A small network was shown many inputs. Here are its activations along a few directions, one row for each input.
In each table, some parts of the input vary, and every possible input appears once, in random order.
Descriptions start from the smaller parts, as in this example, which fits no table here: one of 8 places around a ring, together with either a single point or (one of 2 separate values, together with one of 4 places along a line) or one of 9 places along a line.
Shared parts are said once, and a part with two or three values counts as separate values.
In the rows, zero is written as 128.

Other details of the inputs shift rows strongly along two fixed directions, in all tables alike. That doesn't count.

Rows:
r1: [ 63 137 134  44 100  93  94  90 132 105 158]
r2: [114 131 143 158 125 140 153 135 148 142 146]
r3: [109 130 143 154 125 140 155 132 150 144 142]
r4: [143 108 154 131 115 150 149 117 131 120 117]
r5: [ 56 133  99  62 113 105  67 114 138  33 135]
r6: [122 109 100 139 115 160 149 114 127 114 105]
r7: [130 132 137 117 120 153 157 135 136 145 129]
r8: [127 138 133 117 120 156 151 130 138 145 127]
r9: [131 166 130 118 142 164 130 174 149 103 133]
r10: [ 91 118 151  74 151  41  64 136  45 192 123]
r11: [111 125 147 155 125 138 160 136 148 144 144]
r12: [144 120  86 144 127 154 136 115 139 107 115]
r13: [167 101 111 177 167 103 108 169  32 197  73]
r14: [169 105 105 176 166  97 106 168  36 194  76]
r15: [130 109  96 141 114 158 145 118 129 111 111]
r16: [ 90 130 145 112 162   9  56 143  61 179 143]
r17: [129 142 127 157 139 131 140 134 170 137 149]
r18: [162 125 142 135 118 145 138 119 137 112 123]
r19: [163 128 139 137 122 141 141 120 139 109 122]
r20: [171 130 140 152 170 100 112 183  53 223 100]
r21: [169 129 135 137 128 143 135 116 145 110 124]
r22: [170 130 133 137 129 140 130 118 152 111 121]
r23: [154 144 146 135 138 160 121 160 144  77 120]
r24: [150 111 152 132 115 147 151 121 130 117 117]
r25: [156  91 117 172 168 104 115 166  33 203  71]
r26: [137 117  93 142 118 155 141 117 131 109 113]
r27: [128 141 129 157 138 134 145 133 163 136 152]
r28: [147 151 118 120 133 145 137 132 157 138 133]
r29: [143 151 123 119 131 149 143 132 147 137 136]
r30: [ 68 117  91  64 101  85  84  74 127  68 141]
r31: [ 95 127 138  57 105  78  80  73 136  70 152]
r32: [148 117 149 132 115 149 145 116 133 116 115]
r33: [125 103 105 138 115 157 156 119 125 114 107]
r34: [122 138 136 156 129 136 148 135 155 139 151]
r35: [115 136 137 158 124 135 151 134 154 139 149]
r36: [140 146 127 119 123 151 144 133 142 140 135]
r37: [153 118 148 136 114 149 143 120 131 115 119]
r38: [124 143 132 156 136 135 147 134 159 136 152]
r39: [113 110  96  97 159  26  33 123  47 154 107]
r40: [114 131 139 156 125 138 151 135 153 141 149]
r41: [156 123 143 136 114 144 141 119 135 112 121]
r42: [141 122  89 143 126 154 139 116 135 107 114]
r43: [104 122 148 154 126 141 158 132 148 148 144]
r44: [112 156 139 153 148 151 132 176 161  99 153]
r45: [ 66 142 129  44 100  87  92  89 136 102 160]
r46: [ 84 114 146  55  94  81  84  76 131  74 149]
r47: [141 149 124 120 127 146 147 134 145 136 134]
r48: [146 149 120 120 132 148 141 131 150 137 136]
Each input here is: one of 4 places along a line, together with either a single point or one of 11 places along a line.
Changing only the place on the line of 4 turns r48 into r21. The same change can be made to r36. Which row results? -> r18
Changing only the place on the line of 4 turns r10 into r25. The same change can be made to r20. Which row results? -> r15
Start at r16 and move only the place on the line of 4, one step at a time. The first step leads to r47. Which rows follow, in order? -> r19, r30
List by row number the other rows that have the place on the line of 4 in common with r17. -> r2, r3, r11, r16, r27, r34, r35, r38, r40, r43, r44

Rows:
r49: [114 124 135 118 131  96 114 125 114 149 134]
r50: [117 122 137 113 129 101 114 123 105 152 129]
r51: [127 134 138 107 137 104 102 135 109 138 128]
r52: [139 118 123 113 135 103  98 122 100 114 112]
r53: [ 95 117  93 126 132 105 106 125 103 137 123]
r54: [106 126 139 126 135  98 115 127 115 146 139]
r55: [119 107 116 113 126 107 108 115  98 130 111]
r56: [176 113 108 184 134 183 176 148 120 147  93]
r57: [190 125 113 176 144 183 159 157 127 136  92]
r58: [115 138 139 120 141 100 104 139 120 130 139]
r59: [126 135 136 103 133 106 102 130 111 132 131]
r60: [117 122 138 108 122 103 116 122 104 147 127]
r61: [111 137 139 124 142  96 102 144 119 131 140]
r62: [115 122 135 108 125 103 115 117 107 146 131]
r63: [114 126 136 116 131  98 117 121 108 148 135]
r64: [107 139 125 142  86 215 201  97 235  71 160]
r65: [115 125 136 113 130 103 115 120 111 149 131]
r66: [123 136 135 112 138  99 102 137 118 134 134]
r67: [146 118 132 117 130 103  95 120  98 114 112]
r68: [128 134 139 103 131 105 104 134 108 133 126]
r69: [160 129 136 196 144 168 176 162 140 166 121]
r70: [125 118 108 129  71 222 201  76 221  44 137]
r71: [ 63 144 126  63  82 140 127  77 209  36 182]
r72: [184 141 133 176 146 181 166 163 141 153 112]
r73: [ 67 132 101  52  74 150 126  59 196  13 156]
r74: [132 105 131 121 120 103 107 109  96 125 112]
r75: [112 125 137 121 131  95 115 125 113 149 135]
r76: [169 128 134 190 141 172 178 158 139 166 121]
r77: [165 137  90 191 149 182 160 170 132 142 102]
r78: [183 143 133 179 146 176 169 165 138 151 116]
r79: [121 138 137 115 137  97 103 137 117 133 135]
r80: [113 138 139 121 141  99 101 140 121 131 138]
Changing only one part turns r53 into r77. The same change can be made to r64. Which row results? -> r80
Describe the family of inputs behind these rows. -> one of 2 separate values, together with either a single point or one of 4 places along a line or one of 11 places along a line
